Each row below holds a small network's activations on one input, seen along a few directions.
Each table varies a few parts of the input and shows all the possible inputs, shuffled.
A made-up example of a description, with smaller parts first: one of 2 separate values, together with either a single point or one of 9 places along a line or (one of 6 places along a line, together with one of 8 places around a ring).
Shared parts are said once, and a part with two or three values counts as separate values.
(in the rows, 128 means zero)

Other details of the inputs shift rows strongly along three fixed directions, in all tables alike. That doesn't count.

Table:
x1: [162 106  88 139 141 105  82 160 156 138 141  62]
x2: [146 127 182 143 140 160 131 152 153 110 123 151]
x3: [150 114 161 133 145 136 147 156 162 104 129 166]
x4: [102 124 106 103  59 198 134 130  89 185  89 182]
x5: [144  91 174 125 131 106 111 141 142  67 114 152]
x6: [169  81 157 143 114 152  96 187 157  87 129 131]
x7: [156 108 174 118 128 120 103 146 142  66 108 148]
x8: [135  43  62 149  95  75  97 146 116 176 105 102]
x9: [ 77 197 134 109 146 129 204  81 122 127 189  97]
x10: [143  55 161 137 118  88 102 152 145  68 135 147]
x11: [168  99 180 146 138 119 122 165 156 103 104 151]
x12: [148 104 160 117  94 158  57 163 159  61 130 123]
x13: [149 116  93 136 140 136  88 152 154 140 153  62]
x14: [135 131 113 133 163  83 110  99 122 129 143  81]
x15: [118 158 169 114 129 182 120 127 146  78 149 159]
x16: [140  76  93 132  72 119 121 156  86 173  81 162]
x17: [105 182 119 105 106 144 143  83  73 173 101 162]
x18: [139  77 180 143 131  89 114 129 145  73 117 159]
x19: [ 87 197 135 126 151 120 193  66 121 126 165  83]
x20: [119  94  95 104  40  94 101 143  80 144 121  59]
x21: [109 103  64 138 141  71 113  98  88 161 133  79]
x22: [113 122 128 128  82 138 165 119  77 196  65 209]
x23: [128 122  74 115 109 100 104 112  83 159 124 103]
x24: [116 154 176 102 144 133 145 113 168  89 145 177]
x25: [126  82 154 155 154 112 165 141 169 105 140 179]
x26: [105 192 116 136 200 165 158  94 138 170 167  84]
x27: [165  83 165 145 125 147  95 188 152  88 112 127]
x28: [144 138 101 114 130 111  77 127 141 115 148  76]
x29: [139 146  96 141 161 132 126 137 141 147 162  83]
x30: [128 162 102 141 182 132 138 128 137 155 152  80]
x31: [143  98  99 153 171  87 124 141 140 142 134  84]
x32: [ 92 163 197 112 125 145 201 106 139  69 141 157]
x33: [122 141 172 137 175 137 179 133 162 114 125 182]
x34: [108 151 113 115  75 166 100 110  62 162  92 141]
x35: [135 147 102 107 144 107 101 110 141 127 153  86]
x36: [152  88 159 133 128 120 121 165 179  99 117 159]
x37: [108 198 114 107 182 130 160  79 134 135 174 121]
x38: [126 161 108 128 152 135  95 119 121 119 150  75]
x39: [113 186 179 105 152 163 164 106 153  86 153 191]
x40: [153 128 103 132 138 108  67 139 122 106 135  55]
x41: [137  80  97 123  52 174  99 161  76 167  85 147]
x42: [119 118 102 141 120 109 153 139 154 127 153  60]
x43: [122 129 170 115 145 122 145 118 149  83 148 170]
x44: [101 157 143 117  70 180 175 115  69 198  68 227]
x45: [139  93 171 111 114 108 102 144 160  75 130 153]
x46: [129 179 115 144 192 121 149 112 140 168 152  89]
x47: [167 119 112 132 145  84  74 125 121 117 126  60]
x48: [ 81 135 107 148 133 120 200  79  99 203 107 195]
x49: [128 185 119 127 161 124 111  97 122 134 152  82]
x50: [ 98 173 105 136 204 124 197  90 152 166 178 132]
x51: [126 140 104 121  76 142  87 118  66 161  96 120]
x52: [152 125  97 133 126 124  62 142 127 106 158  58]
x53: [122 174 101 134 184 136 159 118 145 159 168 106]
x54: [100 148 116 102  84 163 176 112 101 194  87 219]
x55: [130  70  49 132 116  48  62 125 105 161 147  36]
x56: [131 153 175 114 142 142 128 127 142  79 123 160]
x57: [140 142 115 130 162  89 107 103 122 130 138  81]
x58: [143 102 174 151 152 112 147 142 160 111 117 164]
x59: [ 97 135  95 160 207  96 182  94 150 161 161 113]
x60: [140  86 163 157 106 128 165 158 156  68 111 131]
x61: [115 173 180 128 174 162 186 130 159 118 132 187]
x62: [164 104 161 124 101 133  74 164 145  59 129 131]
x63: [123 167 105 136 199 119 161 114 141 161 150  98]
x64: [126 140 173 121 128 169 102 141 139  71 126 144]
x65: [118 133 177 158 124 140 201 122 160  89 121 149]
x66: [110 155  81 105  81 153  94 109  93 162 127 118]
x67: [ 95 158 115 104  73 183 166 116  97 192  94 209]
x68: [125 119  86 115 108 101 105 112  75 157  98 113]
x69: [158  61 153 139 121 106 107 173 178  95 117 146]
x70: [127  63 102 138  15 132 152 159  76 144  75 150]
x71: [106 172  86  99  93 146 111  97  98 166 129 125]
x72: [131  80 111 124  56 173 101 163  69 166  63 155]
Description of these inputs: one of 2 separate values, together with one of 4 places along a line, together with either a single point or one of 8 places along a line.
Q: The inputs of x22 and x36 match in every part but the place on the line of 4. If x49 is changed in the same way as x22 into x36, which row does it become?
A: x71
Q: The inputs of x17 and x28 match in every part but the place on the line of 4. If x26 is changed in the same way as x17 into x28, which row does it become?
A: x4
Q: List by row number the other rows that have the place on the line of 4 and the choice among 2 separate values in common with x53.
A: x3, x6, x16, x25, x29, x41, x50, x70
Q: Which other rows does x51 become when the choice among 2 separate values takes its other values? List them by row number.
A: x2

Table:
x73: [115 148 107 128 147 128 142 113 130 149 147 111]
x74: [131 116 127 134 143 108 129 129 144 117 140 117]
x75: [ 94 196 213  96 148 190 175 101 164  69 154 220]
x76: [124 146 121 101  83 142 103 118  86 133 109 136]
x77: [131 143 123 132 149 131 124 126 133 134 137 110]
x78: [138 117 135 132 129 123 117 137 130 121 121 128]
x79: [123 158 111 130 152 138 132 116 124 150 139 109]
x80: [134 117 132 128 101 141 120 141 113 130 107 140]
x81: [127 134 122 128 129 131 126 125 118 141 122 128]
x82: [125 127 120 129 132 117 132 119 117 140 121 133]
x83: [144  99 148 136 120 113 116 145 136 100 119 130]
x84: [112 129 113 127 119 116 149 111 110 147 123 133]
x85: [114 132 109 125 123 123 144 115 116 153 128 134]
x86: [139 118 129 130 126 135 114 143 136 126 125 130]
x87: [138 121 132 134 139 128 120 141 149 113 140 112]
x88: [126 115 121 122  98 139 123 135 109 149 105 156]
x89: [138 101 134 126  86 144 116 153 118 126 101 155]
x90: [125 140 118 131 152 118 133 116 129 138 137 115]
x91: [139 110 143 136 136 114 123 141 149  99 137 111]
x92: [122 143 108 125 129 144 130 124 120 156 128 130]
x93: [116 149 110 129 150 123 142 109 126 148 143 111]
x94: [127 129 126 133 140 121 133 128 137 123 140 107]
x95: [116 146 105 128 154 121 140 110 130 153 144 117]
x96: [136 122 135 135 137 125 125 139 144 109 138 109]
x97: [118 139 113 125 125 132 138 117 114 152 126 128]
x98: [139 119 133 131 119 138 116 143 131 121 120 129]
x99: [118 138 113 125 116 140 140 123 112 148 122 128]
x100: [124 109 120 123 100 125 129 129 108 147 103 162]
x101: [140 110 141 138 141 105 122 135 143 102 133 116]
x102: [140  99 140 132 116 121 117 148 140 109 123 133]
x103: [137 127 137 136 148 120 123 133 144 110 141 105]
x104: [134 121 130 134 144 113 126 129 141 118 137 114]
x105: [111 147 143 102  78 153 120 113 100 120 111 158]
x106: [137 112 130 130 127 125 117 139 137 124 125 132]
x107: [141 113 141 133 118 130 116 144 130 112 119 127]
x108: [145 108 142 133 119 131 112 149 137 109 120 129]
x109: [126 125 126 134 141 111 136 124 136 121 140 110]
x110: [129 129 124 135 154 108 133 120 140 123 143 110]
x111: [116 138 115 127 125 126 141 113 110 150 124 127]
Q: Describe the family of inputs behind these rows.
A: one of 3 separate values, together with either a single point or (one of 2 separate values, together with one of 6 places along a line)
Q: The inputs of x105 and x75 match in every part but the choice among 3 separate values. If x96 is changed in the same way as x105 into x75, which row does it become?
A: x87
Q: Which other rows does x83 become when the choice among 2 separate values takes its other values? List them by row number.
A: x90
Q: Which other rows does x92 become when the choice among 2 separate values takes its other values? List them by row number.
A: x89
Q: A walk changes only the place on the line of 6. It starts at x84 and steps to x109. List the rest of the walk in order.
A: x91, x94, x96, x99

Table:
x112: [122 136 163 143 153 133 172 130 152 108 132 142]
x113: [103 162  87 133 182 106 166  88 127 183 153 116]
x114: [110 138  99 124 132 123 140 103  97 180 111 158]
x115: [170  78 101 139 121  93  48 157 120 126 115  83]
x116: [169 106 200 132 153 130  89 163 186  47 129 156]
x117: [153  86  81 152 144  73 105 141 128 158 129  75]
x118: [124 113  88 118  42 145 110 129  38 189  65 147]
x119: [ 84 167 144  97  79 196 175 107  95 163 101 228]
x120: [128 129 165 146 152 126 175 135 159 108 130 137]
x121: [173  39 109 147 104  80  61 173 121 120  92 104]
x122: [102 173 155 130 157 154 185 103 132 131 137 160]
x123: [140  77 171 132  91 144 141 170 155  93 110 184]
x124: [174 122 116 148 169 103  68 153 156  91 159  18]
x125: [143  72 119 115  86  66  73 130  98  96 111 109]
x126: [ 99 182  77 116 135 155 137  99 107 181 153 101]
x127: [105 137  91 122 111 145 144 116 104 175 126 132]
x128: [128  92 170 124  83 159 148 157 139 107  99 204]
x129: [ 86 184 147 125 176 159 226  97 171 143 169 172]
x130: [ 81 165  51 105 114  99 140  68  84 170 162  72]
x131: [126 183 163 118 181 164 131 129 189  83 182 112]
x132: [139 172 170 120 195 141 118 122 184  83 168 128]
x133: [126 107 171 117  75 171 131 154 131 106  98 205]
x134: [148 114 176 138 125 139 119 153 145  81 117 143]
x135: [112 103  82 126  50 134 139 124  43 200  63 150]
x136: [ 99 187  95 126 185  76 144  62 129 122 196  15]
x137: [158 129  97 130 122 121  68 146 111 126 132  44]
x138: [154 101 169 132 140 122 102 149 157  88 117 162]
Q: Describe the family of inputs behind these rows.
A: one of 3 separate values, together with either a single point or one of 8 places along a line
Q: Which other rows does x122 become when the place on the line of 8 takes its other values? List them by row number.
A: x112, x118, x120, x124, x134, x135, x137
Q: Which other rows does x133 become when the choice among 3 separate values takes its other values? List them by row number.
A: x134, x138
Q: List by row number the other rows that have the choice among 3 separate values in common with x115.
A: x113, x114, x116, x117, x121, x125, x132, x138
